These are the activations of a small neural network, seen along a few directions. Each row is one input.
In each table, some parts of the input vary, and every possible input appears once, in random order.
A made-up example of a description, with smaller parts first: line(6) and (point or line(11) or (values(3) and ring(8))).
Shared parts are said once, and a part with two or three values counts as separate values.
(in the rows, 128 means zero)

Other details of the inputs shift rows strongly along two fixed directions, in all tables alike. That doesn't count.

Table:
r1: [139 150 109 115  16 219 130 116 155  98 119]
r2: [109 124 159 114 177  85 135 142 127 115 102]
r3: [157 123 102 143  99 163 118 109  84 115 174]
r4: [115 113 156 117 181  90 133 138 132 143 106]
r5: [ 95 141 156 123 151 110 124 147 169 132  87]
r6: [121 115 108  96 131 126 161 116 121 138 115]
r7: [117 116 101 105 133 109 161 129 131 155 134]
r8: [131 112 112 134 172  82 137 131  93 148 168]
r9: [130 114  98 137 177  81 138 124  94 157 162]
r10: [100 134 157 114 160 121 125 134 154 122  71]
r11: [142 134 101 115  45 197 137 109 158 134 117]
r12: [145 140 115 152  68 178 106 129 128 118 165]
r13: [128 137 139 130 105 158 116 127 133 105 116]
r14: [108 147 146 132 116 138 115 143 167 123 102]
r15: [118 145 137 136 116 128 118 142 152 121 122]
r16: [134 128 125 141 128 114 124 139 114 126 164]
r17: [156 131  90 146  95 161 119 104  91 115 164]
r18: [129 125 131 127 148 112 129 122 132 140 116]
r19: [139 112 132 129 168  80 137 130 102 137 149]
r20: [ 95 118 131  94 162  81 168 142 150 152 102]
r21: [156 124 113 143  96 158 117 114 110 130 159]
r22: [136 133 141 135 103 152 116 128 142 122 120]
r23: [104 150 176 119 122 132 117 146 195 115  56]
r24: [ 88 155 169 125 123 134 116 154 198 120  63]
r25: [157 130 106 145  76 182 110 109 122 129 151]
r26: [109 136 156 131 127 134 117 149 152 125 116]
r27: [135 108 122 127 175  89 138 124  78 127 156]
r28: [127 130 153 129 118 145 117 133 147 125 110]
r29: [127 143 130 141 105 138 117 139 142 118 139]
r30: [ 98 145 157 126 147 101 125 153 171 125  89]
r31: [150 140 105 143  73 185 110 110 115 106 146]
r32: [ 87 150 173 122 126 144 113 153 199 124  62]
r33: [123 141 155 127 115 136 119 135 163 117  95]
r34: [153 110  99 136 162  89 138 111  83 148 168]
r35: [116 127 140 133 145 113 124 142 132 134 133]
r36: [147 132 103 140  99 165 116 108 104 115 149]
r37: [167 122 108 147  94 148 118 117  94 123 184]
r38: [120 121 141 123 153 124 126 128 117 123 116]
r39: [163 121  91 146 102 155 120 104  99 139 169]
r40: [135 109  84 113 140  82 170 126  96 151 178]
r41: [136 119 129 129 139 131 125 124  96 119 147]
r42: [146 112 116 132 158  97 135 123  72 120 171]
r43: [124 106 105  95 157  89 171 118 100 139 132]
r44: [153 123 104 149 115 125 122 130  86 127 200]
r45: [101 122 146  87 139 107 161 133 172 145  68]
r46: [110 126 154 115 179  84 137 138 127 116 102]
r47: [149 142 111 145  71 183 110 110 140 125 129]
r48: [136 120 125 130 147 112 131 120 119 140 132]
r49: [137 117 128 129 146 112 130 122 117 139 135]
r50: [155 132  92 119  45 177 143 110 136 127 148]
r51: [104 124 158 123 174  84 131 155 136 134 120]
r52: [143 151 123 143  47 214 101 117 142  93 125]
r53: [100 139 181 117 129 145 115 145 190 125  55]
r54: [161 116  86 143 124 133 126 103  90 147 171]
r55: [ 81 145 160  94 105 136 147 154 208 128  55]
r56: [123 106 106  93 161  91 171 116 100 143 130]
r57: [142 107 126 130 166  89 136 126  93 141 157]
r58: [134 112 103 128 177  94 139 112  83 139 145]
r59: [137 115 116 130 171  81 139 119 106 147 137]
r60: [151 122  90 116  72 158 149 107 126 138 146]
r61: [117 129 138 132 143 109 126 142 134 132 132]
r62: [128 111 120 134 169  93 133 136  97 147 166]
r63: [106 141 150 130 117 147 114 145 168 128 100]
r64: [109 132 163 118 152 109 127 139 164 128  79]
r65: [124 120 111 134 174  80 138 129 106 150 150]
r66: [117 140 138 135 119 134 118 140 150 125 121]
r67: [151 142 127 143  65 178 108 122 141 112 138]
r68: [136 150 124 151  46 213  96 131 156 115 137]
r69: [121 126 137 123 152 119 129 125 119 120 114]
r70: [128 111 136 123 175  92 136 131  89 123 143]
r71: [ 95 155 176 116 123 141 117 146 186  98  49]
r72: [ 99 131 165 112 159 122 125 139 152 119  74]
r73: [135 121 115 130 139 134 127 115 103 125 138]
r74: [140 157 128 152  38 202  97 135 158 103 142]
r75: [151 138 123 143  68 186 107 122 112  95 157]
r76: [139 126 121 133 143 102 131 123 121 134 133]
r77: [ 99 137 158 115 159 116 127 135 155 119  69]
r78: [153 107 107 135 156  95 136 116  85 144 170]
r79: [ 95 139 161 123 151 112 124 149 168 130  89]
r80: [129 114 102 135 175  84 136 125  97 154 161]
r81: [157 123  97 143 100 162 119 106  83 117 173]
r82: [143 109 101 132 174  87 139 111  94 157 149]
r83: [156 124  94 141 119 132 126 110  79 117 175]
r84: [ 99 129 173 112 161 123 124 144 149 117  78]
Each input here is: values(3) and line(4) and (point or line(6)).
Question: Changing only the line(4) part turns r63 into r8. The same change can be made to r54. Which row results?
Answer: r18
Question: Changing only the line(4) part turns r5 into r15. The same change can be made to r65. Which row results?
Answer: r30
Question: Changing only the line(4) part turns r2 into r72. The same change can be made to r33. Which row results?
Answer: r39
Question: Which other rows does r74 become when the values(3) part takes its other values? List them by row number.
Answer: r2, r67
Question: Which other rows does r68 become when the line(4) part takes its other values? List them by row number.
Answer: r12, r16, r35
Question: Which other rows does r75 become when the line(4) part takes its other values? List them by row number.
Answer: r41, r70, r84

Table:
r85: [122 114 111 116 155  91 147 132 119 145 136]
r86: [101 118 140 100 165  85 162 141 138 140 107]
r87: [115 131 161 134 179  90 120 143 140 132 114]
r88: [124 120 114 126 153  88 141 134 129 160 145]
r89: [108 147 145 125  83 161 125 142 188 128  83]
r90: [102 132 189 102 149 144 121 126 160  98  29]
r91: [156 132 108 151  89 173 103 121 101 112 173]
r92: [150 132 116 143  94 167 112 120 102 103 165]
r93: [143 118 121 135 155  98 129 124  85 125 161]
r94: [142 102  95 101 151 113 160  93  79 138 129]
r95: [141 144 118 166 100 161  99 126 121 124 160]
r96: [132 121 135 140 162 100 121 134 112 130 142]
r97: [141 133 101 142  81 154 126 120 136 144 155]
r98: [117 148 138 111  74 167 125 137 182 112  93]
Question: What do these inputs look like to the network?
Answer: values(2) and (point or line(6))
Question: Changing only the values(2) part turns r91 into r85. The same change can be made to r87. Which row results?
Answer: r97
